These are the activations of a small neural network, seen along a few directions. Each row is one input.
Each table varies a few parts of the input and shows all the possible inputs, shuffled.
Descriptions start from the smaller parts, as in this example, which fits no table here: one of 8 places around a ring, together with either a single point or one of 11 places along a line or (one of 3 separate values, together with one of 6 places along a line).
Shared parts are said once, and a part with two or three values counts as separate values.
In the rows, 128 means zero.

Other details of the inputs vary at random and push rows far along two fixed directions, the same in every table; ignore that.

Table:
r1: [143 116 129 123 104  99 161  96 104 120 176 156 172 112 146]
r2: [137 136  96 115 126 106 167 112 131 132 151 138 154 122 106]
r3: [101 122 146 114 132 126 100 150 127 119 109 125  94 131 137]
r4: [157 126 115 116 129 104 162 102 133 132 145 129 171 115 103]
r5: [132 117 128 120 128 120 132 122 128 119 123 120 136 123 127]
r6: [134 118 142 127 133 120 122 128 121 127 132 123 127 122 140]
r7: [127 164 136 145 124 199 126 162 141 130  91  94  87 129 117]
r8: [141 137 114 110 131 100 162 112 132 144 149 143 150 120 103]
r9: [147 153  88 115 136 121 181 117 143 146 142 133 155 122  92]
r10: [104 117 137 116 129 116 105 143 121 118 129 132 101 136 153]
r11: [ 91 105 164 122 126 115  77 155 115 109 114 130  80 130 162]
r12: [131  87 138 102 128  77 129 101 107 112 157 150 161 124 152]
r13: [108 119 151 122 128 115 105 144 122 124 119 128  98 126 137]
r14: [143 117 129 110 130 104 136 112 125 130 141 130 154 120 125]
r15: [145 142 103 117 126 105 174 111 133 139 145 137 161 112  83]
r16: [142 134 116 119 131 140 140 130 142 125 114 105 138 126 103]
r17: [126 133 143 135 112 144 131 134 119 121 134 127 121 122 145]
r18: [156 133 109 124 131 112 171 104 134 133 142 126 174 113  93]
r19: [120 110 141 130 133 122 113 132 117 121 129 119 120 132 155]
r20: [112 126 151 132 121 132 101 124 111 123 130 135 115 136 165]
r21: [110 168 127 169 125 209  97 163 157 137  82  82  78 142 112]
r22: [137 151 103 132 129 151 144 105 136 151 133 127 143 137 102]
r23: [100  52 187 140 105  93  35 146  81 104 120 180 102 142 230]
r24: [110 139 125 135 130 147 114 160 136 122 106 104  90 137 130]
r25: [143 162 108 123 133 140 159 139 147 142 113 112 125 120  77]
r26: [147 126 109 119 136 116 159 110 131 137 145 129 162 128 116]
r27: [128 134 129 123 130 106 137 129 129 135 141 137 131 122 117]
r28: [161 181  68 151 123 163 192  98 157 154 140 119 182 118  60]
r29: [151 155 100 134 139 162 162 134 149 140 112  99 140 128  87]
r30: [123 111 148 121 133 117 109 131 123 119 121 119 121 126 142]
r31: [142 139 111 115 130  98 165 110 132 143 150 145 154 116 102]
r32: [129 120 130 105 133  89 142 112 123 138 153 153 148 124 126]
r33: [ 98 110 159 144 135 139  75 123 123 120 125 141  84 147 160]
r34: [140 138 114 123 133 102 166 113 130 137 148 145 153 112 104]
r35: [109 108 166 131 131 133  80 148 121 110 105 109  90 126 163]
r36: [ 83  62 190 133 125  78  51 105  88 101 168 178 100 147 216]
r37: [157 133 114 126 134 113 167 103 132 133 146 129 167 116 102]
r38: [124 127 131 134 111 122 134 107 116 126 149 139 150 127 146]
r39: [104 122 142 117 137 131 103 151 128 131 119 124  90 137 148]
r40: [ 93 173 155 168 129 232  69 195 149 128  48  63  33 146 139]
r41: [150 150 113 124 144 152 151 129 148 144 115 110 141 123  89]
r42: [ 95 124 153 134 132 142  85 168 128 123 107 112  69 139 159]
r43: [148 132 102 122 129 125 164 115 136 127 138 118 161 128 106]
r44: [122 158 106 125 141 161 137 157 151 136 101 105 103 135  98]
r45: [112 157 131 132 135 173 103 179 148 125  76  89  70 135 100]
r46: [118 118 128 123 130 103 135 129 121 129 149 141 129 129 142]
r47: [ 87 112 165 133 127 132  73 166 119 106 100 114  65 132 160]
r48: [151 129 108 121 126 119 162 109 138 124 132 119 160 120 101]
r49: [165 135  87 136 119 144 152 121 137 151 105 156 169 127  97]
r50: [ 87  64 191 128 100  64  65 105  73  95 177 173 128 128 238]
r51: [104 108 156 123 126 100 102 136 112 116 129 135 106 123 152]
r52: [125 163 111 137 137 167 138 161 152 144  94  97  88 133  99]
r53: [142 123 120 147 115 154 104 147 132 134  86 143 124 133 136]
r54: [141 140 106 152 127 130 156  96 145 129 155 144 155 131  98]
r55: [144 134 104 115 138 136 150 123 134 130 132 116 151 131 106]
r56: [152 131 111 159 109 155 123 145 135 137  97 142 140 124 119]
r57: [138 146 133 128 125 156 134 131 121 132 125 123 119 130 122]
r58: [158 136 101 154 113 160 132 141 139 140  94 142 143 124 111]
r59: [139 122 112 117 133 121 143 119 128 127 137 123 152 130 122]
r60: [142 133 112 119 144 136 149 124 133 142 130 120 143 130 114]
r61: [119  74 149 126 118  53 115  68  96 112 204 194 165 132 176]
r62: [112 116 131 116 129 109 120 135 120 121 141 138 119 132 145]
r63: [155 131 119 117 136 111 153 107 130 138 145 131 160 121 111]
r64: [137  98 124 113 127  78 147  99 107 114 169 151 175 127 146]
r65: [142 151 104 157 124 142 156 103 152 129 143 133 149 127  93]
r66: [125 132 134 123 125 127 125 110 116 130 139 142 138 132 143]
r67: [142 115 117 119 126 101 157 104 128 119 141 130 168 120 116]
r68: [118 194 109 172 137 242 106 174 172 146  56  63  71 143  85]
r69: [126  99 151 119 135  93 115 112 110 125 149 143 139 121 160]
r70: [134 146 115 134 140 164 133 150 146 125 100  93 117 136 111]
r71: [101 121 149 128 125 130  93 159 125 111 107 117  83 129 144]
r72: [107  98 162 124 137 124  79 147 111 118 125 121  95 140 180]
r73: [113 130 159 132 118 153 102 146 115 117 114 120  92 135 158]
r74: [141 145 113 113 136 121 158 125 138 140 126 131 141 120  91]
r75: [122 111 122 124 123 105 128  83 111 135 162 159 160 132 146]
Description of these inputs: one of 5 places along a line, together with either a single point or one of 4 places along a line or (one of 2 separate values, together with one of 5 places around a ring).
Changing only the place on the line of 5 turns r2 into r24. The same change can be made to r15. Which row results?
Answer: r51
A walk changes only the place on the line of 4. It starts at r36 and steps to r75. List the rest of the walk in order.
Answer: r20, r73
Change only the choice among 2 separate values in r48. List by row number the other rows that result.
Answer: r71

Table:
r76: [121 136 136 148 122 155 114 142 130 128 110 122 105 132 131]
r77: [135 136 125 144 132 160 114 126 145 131 110 110 121 138 119]
r78: [114  87 152 126 121 104  95 119 101 121 143 155 126 137 181]
r79: [156 137 106 104 137 111 182 114 131 128 141 108 166 114  93]
r80: [122 144 135 150 125 160 118 134 135 133 113 118 108 131 124]
r81: [178 145  79 120 120  88 218  46 131 148 201 171 232 110  79]
r82: [155 149 103 112 142 129 180 108 147 129 149  95 163 123  80]
r83: [147 137 110 133 125 147 136 138 136 142 112 131 136 129 114]
r84: [122 143 126 138 115 152 125 151 131 128 111 124 110 127 129]
r85: [135 125 125 141 129 148 115 135 136 127 105 122 128 135 124]
r86: [136 147 101 108 139 113 162 133 142 139 129 134 132 122  90]
r87: [130 142 127 147 134 164 114 130 140 134 118 115 115 139 125]
r88: [116 155 130 146 125 164 124 130 134 124 128 111 110 133 125]
r89: [125 132 128 143 118 144 116 150 130 131 107 127 113 127 126]
r90: [125 133 132 143 118 139 118 142 130 131 112 130 118 126 133]
r91: [134 128 134 112 137 120 137 146 129 118 115 101 126 117 123]
r92: [109  82 167 133 124 105  71 120 108 111 132 146 119 139 188]
r93: [131 122 126 138 127 143 113 140 126 131 113 131 123 133 135]
r94: [131  78 156  89 127  53 129 113  94 109 163 152 156 112 167]
r95: [112 147 135 144 122 157 120 134 128 125 122 116 106 129 136]
r96: [122 140 127 137 115 141 130 140 125 125 122 129 120 127 134]
r97: [116 148 129 142 120 158 126 141 129 128 115 117 107 129 133]
r98: [122 137 127 144 133 160 116 134 135 136 109 119 119 136 130]
r99: [126 147 105 118 147 114 156 113 147 138 153 125 133 128  88]
r100: [105 142 135 126 146 138 112 149 146 129 111 108  76 131 119]
r101: [119  81 155  95 131  61 127  99  99 106 176 138 155 120 170]
r102: [123  79 153 123 116  93  84 125 103 113 131 159 129 131 174]
r103: [104  85 151  85 125  55 108 122  96 124 158 174 126 125 166]
r104: [135 154 100 110 142 114 166 125 143 144 134 131 139 124  84]
r105: [135 123 123 139 127 149 113 142 135 128  97 122 122 133 122]
Changing only one part turns r98 into r93. The same change can be made to r100. Which row results?
Answer: r86
Describe the family of inputs behind these rows.
Answer: one of 5 places along a line, together with either one of 2 separate values or one of 4 places along a line
List by row number the other rows that have the place on the line of 5 in common with r94.
Answer: r83, r84, r89, r102, r103
Change only the choice among 2 separate values in r104. List by row number the other rows that result.
Answer: r79
Change only the place on the line of 4 in r78. List by row number the other rows that result.
Answer: r76, r85, r97

Table:
r106: [147 139  87 110 128 105 174  87 125 149 171 169 182 130 107]
r107: [114 193 118 160 159 216 110 184 186 140  54  58  42 137  61]
r108: [177 143  77 101 126 101 219  69 125 139 186 136 226 115  94]
r109: [112 149 138 140 113 135 134 129 124 125 141 129 110 121 130]
r110: [109 135 158 137 125 142 119 144 127 106 126  95  99 123 143]
r111: [124 162 117 174 122 212  93 181 156 140  51 107  72 140 106]
r112: [121 153 112 133 129 120 147 114 137 140 145 145 129 123  97]
r113: [132  93 154 136 130 126  88 131 123 114 109 122 126 133 153]
r114: [ 74  35 212 100 138  64  29 122  75  91 158 143  93 148 249]
r115: [123 109 124 110 149 102 118 112 127 138 146 143 135 143 137]
r116: [159 104 105 130 128  98 142  95 133 137 139 164 178 127 112]
r117: [ 88 107 181 132 141 129  71 152 125  98 112  93  65 134 161]
r118: [155 204  77 140 128 206 185 142 162 158 104  95 134 128  63]
r119: [124  94 157 140 106 123  96 134 103 111 124 132 134 126 177]
r120: [130 103 129  68 125  57 153 161 108 123 129 141 133 104 131]
r121: [160 126 103 138 101 111 169  91 112 138 154 177 192 116 128]
Describe the family of inputs behind these rows.
Answer: either a single point or (one of 3 separate values, together with one of 5 places around a ring)
Change only the choice among 3 separate values in r114. List by row number the other rows that result.
Answer: r113, r117
